These are the activations of a small neural network, seen along a few directions. Each row is one input.
Each table varies a few parts of the input and shows all the possible inputs, shuffled.
A made-up example of a description, with smaller parts first: one of 4 places along a line, together with either a single point or one of 11 places along a line or (one of 2 separate values, together with one of 8 places around a ring).
Shared parts are said once, and a part with two or three values counts as separate values.
In the rows, 128 means zero.

Other details of the inputs vary at random and push rows far along two fixed directions, the same in every table; ignore that.

Rows:
x1: [121 164 109  87 115 155 133 157 156 101 126]
x2: [116 145 163 120 149 143 135 111 131 167 118]
x3: [107 134 157 102 158 116 119 111 128 165 119]
x4: [132 194 117 101 136 171 136 140 168 126 145]
x5: [131 162 111  97 115 139 130 132 119 154 124]
x6: [103 135 212 137 162 106 130 102 158 136 131]
x7: [ 88 132 160 133 165 102 105 108 138 160 129]
x8: [108  48 127 185 125  73 107 118  87  83 103]
x9: [109 105 166 134 142  88 129 100 125 147 134]
x10: [128 190 128  73 164 159 131 136 164 159 145]
x11: [184 130  31 127  77 186 139 168 106 120 133]
x12: [149 143 116 118  96 148 145 138 143 109 140]
x13: [136 152 120 131 143 145 127 129 142 118 135]
x14: [101 128 165 128 170 100 126 108 138 105 121]
x15: [139 194 120  48 146 175 146 138 154 163 137]
x16: [105 137 158 146 147 115 135 104 139 104 120]
x17: [157 197  74  85 106 201 144 158 154 144 145]
x18: [153 109  48 141  84 152 126 163 108  93 137]
x19: [115 114 126 134 147 113 107 125 120 147 126]
x20: [134 163 101  92 131 157 119 161 155 120 137]
x21: [147  98  85 167 100 151 124 145  99 132 122]
x22: [112  80 163 197 163  94 107 106 109 119 117]
x23: [ 95 112 193 156 147  56 112  92 126 123 128]
x24: [122 128 194 128 162 114 135 106 144 159 126]
x25: [147 114 134 134 120 121 140 116 120 138 130]
x26: [136 204 115  65 154 174 134 154 177 129 150]
x27: [141  58 117 159 110  89 127 118  87 124 125]
x28: [ 97  90 173 148 134  75 112 108 129 119 128]
x29: [127 156 151  80 134 132 129 142 165 125 139]
x30: [109 139 146 107 150 123 131 106 125 160 128]
x31: [149  67 104 154  98 103 127 135  98  92 131]
x32: [127 170 154  63 142 138 135 137 168 159 138]
x33: [127 158 150 105 155 142 139 105 133 162 124]
x34: [158  73 101 165  77 131 138 141  94 125 121]
x35: [121 198 124  74 153 164 132 137 167 160 148]
x36: [158 109  78 132  65 123 132 150  97 123 129]
x37: [141 119 108 144 118 135 139 131 119  87 117]
x38: [121 102 143 138 121 100 128 119 127 109 137]
x39: [117 121 144 142 138 121 133  95 109 155 119]
x40: [145  47 137 192 107  97 123 124  91  98 117]
x41: [158 125  31 119  65 173 122 187 119  95 135]
x42: [111 175 164 121 165 151 125 128 168 138 135]
x43: [149  71  96 179  99 132 132 145  91  78 105]
x44: [112 106 122 145 126 110 129 123 118  90 120]
x45: [105 111 195 149 179 105 123  86 116 167 110]
x46: [111 110 128 161 119  88 118 120 106  90 113]
x47: [117 111 144 160 130 127 132 126 125  99 111]
x48: [138 124 108 101  93 135 132 148 132 139 133]
x49: [169 107  67 148  96 169 129 161 102 128 123]
x50: [128 124  98 106 104 143 127 139 112 148 121]
x51: [ 80 145 190 149 184  72 101  84 132 165 128]
x52: [132 149 148 113 125 133 145 114 145 150 137]
x53: [169  85  87 155  78 131 138 142 102  89 129]
x54: [122 148 112 137 124 118 112 136 128 116 133]
Each input here is: one of 6 places around a ring, together with either a single point or (one of 2 separate values, together with one of 4 places along a line).
The inputs of x41 and x48 match in every part but the place on the ring of 6. If x42 is changed in the same way as x41 into x48, which row does it become? -> x34
Which other rows does x33 become when the place on the line of 4 takes its other values? List them by row number. -> x3, x15, x45
Which other rows agree with x1 in the place on the ring of 6? List them by row number. -> x8, x14, x16, x37, x43, x44, x46, x47
Which other rows does x50 become when the choice among 2 separate values takes its other values? List them by row number. -> x3

Rows:
x55: [117 110 192 200 191 113 115  95 118 103 108]
x56: [128 186 185 109 181 139 128  92 129 194 122]
x57: [166 147 166  96 134 160 128 148 158 154 146]
x58: [150 106  44 227  74 139 127 167 108  69 138]
x59: [151 153  86 112 133 201 172 166 153 100 116]
x60: [106 121 203 145 144  49 115  82 133 103 125]
x61: [118 160  92  88  94 183 111 147 140 123 131]
x62: [167 123  67  80 103 143 118 186 146 126 154]
x63: [144  87 131 167 119 136 115  97  94 120 134]
x64: [ 96  66 119 136  92  60 124 126  87  79 104]
x65: [105  77 168 209 125  53 102 117 132 149 157]
x66: [139 178 151 104 140 174 157 111 134 199 113]
x67: [116 165 232  95 142 120 170  89 172 140 119]
x68: [106 189 136  81 188 108 117 106 141 185 135]
x69: [119  80  84 216  77  99 110 109  99 115 159]
x70: [117 211 157 102 101 109 154 130 186 119 164]
x71: [137 138 171  81 170 130 131 139 163 157 151]
x72: [106 145 157  92 159 153 154  98 160 158 139]
x73: [113  71  89 156 131  90  98 102  98 109 142]
x74: [108 142 171 121 197  98 128  81 108 187 122]
x75: [124 108  30  98  74 165 116 162 105 101 131]
x76: [112 168 208  71 170  94 155  96 161 122 137]
x77: [144 144  55 135  89 195 119 191 121  71 101]
x78: [128  42 199 187 134  92 126 105 115 159 115]
x79: [154 141  76  97 111 174 168 140 109 177 116]
x80: [115 152  67 107 131 172 125 182 138  79 110]
x81: [143  96 186 152 115  87 137  94 103  99 118]
x82: [136  84  94 171 103 115  93 108  98 106 137]
x83: [117  63 167 147 114  71 166  94 105 109 109]
x84: [114  90  93 169  99 110  99 125  59 150  91]
x85: [135 204 128  92 153 141 115 120 140 180 130]
x86: [ 95  85  86 146 124  90 105 125  65 151  98]
x87: [159 171  88 102 152 194 149 166 148  88 129]
x88: [139 186 112  47 115 120 149 146 165  98 146]
x89: [162 177  78 128 126 183 120 169 150  83 127]
x90: [157  74  90 165  70 170 145 119  96 121 124]
x91: [105  61 153 172 163  83 112  71  91 124 134]
x92: [162 173  29 141  59 164 138 164 110 160 152]
x93: [101  65 207 145 174  79 135 103 140 170 126]
x94: [132  67 111 145  83 120  95 165 105 122 116]
x95: [102 189 146 107 210 128 118 129 178 106 133]
x96: [114 181 152  66  98 135 135 145 156 105 117]
x97: [161 167 130  79 124 155 112 166 175 146 153]
x98: [164  84  93 196  98 175 152 151 102  86  98]
x99: [ 77 129 183  80 173  94 102 138 163 158 131]
The inputs of x98 and x66 match in every part but one. If x58 is changed in the same way as x98 into x66, which row does it become? -> x92
The inputs of x81 and x55 match in every part but one. If x64 is changed in the same way as x81 into x55, which row does it become? -> x80
What do these inputs look like to the network? -> one of 5 separate values, together with either a single point or (one of 2 separate values, together with one of 4 places along a line)
Which other rows does x94 become when the choice among 2 separate values takes its other values? List them by row number. -> x99
Which other rows agree with x61 in the choice among 5 separate values? List them by row number. -> x63, x69, x72, x73, x75, x82, x90, x91

Rows:
x100: [ 96 119 211 131 151  66 125  91 143 148 138]
x101: [178 121 100 111  70 160 156 155 125 114 131]
x102: [101 204 148  62 180 154 132 138 180 114 127]
x103: [135 120 102 123  81 111 123 150 135  88 145]
x104: [131 166 126 144 129 142 127 135 158 104 141]
x105: [130  80 133 138 123 124 136 133 117  82 109]
x106: [140 152 143 126 108 135 140 134 161 101 146]
x107: [165 135  72 130 103 178 135 148 111 147 130]
x108: [113  78 112 149 146 104 111 109  78 145 109]
x109: [110 109  90 150 135 114  99 134 102 120 117]
x110: [124 155  73 130 112 139 105 150 127 127 141]
x111: [138 162  76  98 106 148 115 149 131 158 149]
x112: [140  76 121 128 119 130 139 122  91 148 107]
x113: [161 110 111 131  95 146 146 131 109 152 126]
x114: [137 196 184  77 130 142 151 122 186 153 153]
x115: [ 91 110 170 211 170  82  97  80 114 140 126]
x116: [123 124  87 125 120 124 115 154 127  85 124]
x117: [111  99 120 183 127  91 108 125 115  91 129]
x118: [169 108 110 137  96 163 156 133 108 152 121]
x119: [161 111  56 114 108 183 134 158  94 137 113]
x120: [152 119  74  85  81 143 135 155 111 147 128]
x121: [123  66 145 130 115  83 133 114  92 115 110]
x122: [147 144 150 125 124 158 156 136 155  98 128]
x123: [124 160  81  96 141 169 122 149 127 124 118]
x124: [158 110 111 146  84 130 138 125 111 155 137]
x125: [ 84 156 166 136 166  84 102 112 159 115 142]
x126: [183 120 107 118  74 173 165 154 125 116 126]
x127: [128 194 178  80 151 157 150 131 194 117 142]
x128: [ 93 140 152 110 176 101 106 105 127 170 127]
x129: [119 100 105 158 151 141 115 127  98 118 101]
x130: [118  91 113 175 127  97 106 113  90 154 131]
x131: [122  93 135 193 139 107 119 116 114  88 118]
x132: [ 93  97 186 215 193  98 110  76 108 139 107]
x133: [126  83 136 143  88  69 120 121 108 121 137]
x134: [106 220 136  92 165 159 118 135 175 155 145]
x135: [143 159 109 131 122 157 127 128 132 164 144]
x136: [120 139 130  90 121 120 129 146 151  95 132]
x137: [ 94  81 189 169 148  53 114  78 105 172 129]
x138: [131  97 107 114 107 123 135 144 117  78 117]
x139: [100 161 201  65 160  94 132 112 166 152 135]
x140: [138 173 166  44 144 163 158 140 167 140 127]
x141: [120  98 119 195 143 120 111 112  98 122 115]
x142: [129 150 134 111 110 126 133 144 157 101 145]
x143: [160 121  96 152 121 171 139 135 103 149 123]
x144: [160 119  62 106  56 137 129 155 110 146 144]
x145: [104 182 198 133 196 143 136 106 180 122 125]
x146: [100 158 185  67 175 117 137 100 148 179 123]
x147: [114  82 129 169 154 114 119 124 107  85 103]
The inputs of x136 and x127 match in every part but one. If x139 is changed in the same way as x136 into x127, which row does it become? -> x101
What do these inputs look like to the network? -> one of 6 places around a ring, together with one of 8 places around a ring
Which other rows does x132 become when the place on the ring of 6 takes its other values? List them by row number. -> x118, x122, x126, x143, x145
Which other rows does x105 become when the place on the ring of 6 takes its other values? List them by row number. -> x112, x119, x129, x140, x147

Rows:
x148: [131 200 146  94 166 189 136 152 188 123 136]
x149: [109  72 110 185 146 100 105 103  70 144 104]
x150: [161 182 116  88 135 196 145 151 160 155 140]
x151: [119 217 136  40 130 148 143 152 194 112 151]
x152: [ 89 126 169 116 174  87 105 100 125 178 124]
x153: [ 61 148 211 143 225  81 103  60 128 184 114]
x154: [149  63  22 195  67 123 116 133  37 117 107]
x155: [146 128 139 106 126 138 130 137 145 159 143]
x156: [163 216  72  13  90 203 152 200 190  96 151]
x157: [131 131 170 106 153 128 126 125 155 169 143]
x158: [154  63  74 207  94 138 118 151  87  77 114]
x159: [115 210 123  46 140 154 130 136 163 181 144]
x160: [169  40  92 159  59 125 155 132  61 103 103]
x161: [107 189 125  96 161 152 127 115 138 170 127]
x162: [ 99 143 170 173 161 108 120 101 142 117 126]
x163: [129 100 115 193 119 121 119 126 109  95 120]
x164: [161 116 118 107  84 147 164 131 110 124 112]
x165: [137  69  83 181 105 110 121 140  86  60 109]
x166: [134  82 127 156 117 119 114 145 126 104 130]
x167: [ 58 149 213 122 196  55 103  62 135 191 130]
x168: [120 210 145  64 169 171 139 148 188 106 133]
x169: [ 93  76 151 177 185  95  99  91  86 155 102]
x170: [162  56  14 151  46 130 117 163  54 124 120]
x171: [121 103 193 119 146 113 152  97 123 142 110]
x172: [140 182 107  45 118 167 141 177 181 100 144]
x173: [115  96 210 124 162 106 146  89 124 145 108]
x174: [108 114 123 165 128  95 122 111 111  79 121]
x175: [151  64  40 172  97 145 113 146  57 124 104]
x176: [134  54 141 178 114  81 116 111  95 146 131]
x177: [125 216 126  65 147 172 143 150 182 101 136]
x178: [143  62 127 192 138 121 122 119  91 136 118]
x179: [ 71 127 245 146 205  68 104  86 169 144 133]
x180: [118 173 151  56 152 145 133 154 186 110 140]
x181: [159 241  66  37 102 216 157 184 183  88 143]
x182: [162 114  63 165  88 167 131 166 113  85 123]
x183: [ 89  81 159 167 128  41 111  95 111  91 127]
x184: [118 135 176 147 173 122 127  97 139 163 130]
x185: [158 233  79  81  99 212 148 170 177 108 148]
x186: [108 135 189 136 147  78 123  89 139 172 144]
x187: [162 209  85  56  87 200 144 186 185 117 156]
x188: [100  71 155 179 167  88 112 109 111  81 107]
x189: [120  69 164 175 128  70 116  97 104 155 133]
x190: [124 126 111  92 138 140 116 142 126 164 128]
x191: [185  41  50 165  22 134 160 143  50  91 105]
x192: [140  95 137 142  87 108 157 103  91 124 111]
x193: [156 135  96 145 105 155 139 132 117 139 136]
x194: [168 122  47 138  40 150 133 175 115  89 143]
x195: [142 135 118 155 116 134 134 112 115 143 136]
x196: [119 171 158  97 141 140 127 141 180 130 146]
x197: [104 106 151 129 132  79 116 120 131  94 129]
x198: [169  51  13 142  53 144 117 174  59 124 117]
x199: [159 186 110  97 125 186 145 143 152 153 143]
x200: [ 66 143 241 150 191  57 107  76 166 145 138]
x201: [ 82 134 241 139 190  57 114  63 152 186 142]
What do these inputs look like to the network? -> one of 6 places along a line, together with either a single point or (one of 2 separate values, together with one of 4 places along a line)
The inputs of x151 and x156 match in every part but the place on the line of 6. If x159 is changed in the same way as x151 into x156, which row does it become? -> x152
Which other rows does x181 become when the place on the line of 4 takes its other values? List them by row number. -> x161, x162, x193
Which other rows agree with x169 in the place on the line of 6? List them by row number. -> x148, x157, x166, x173, x178, x180, x188, x190
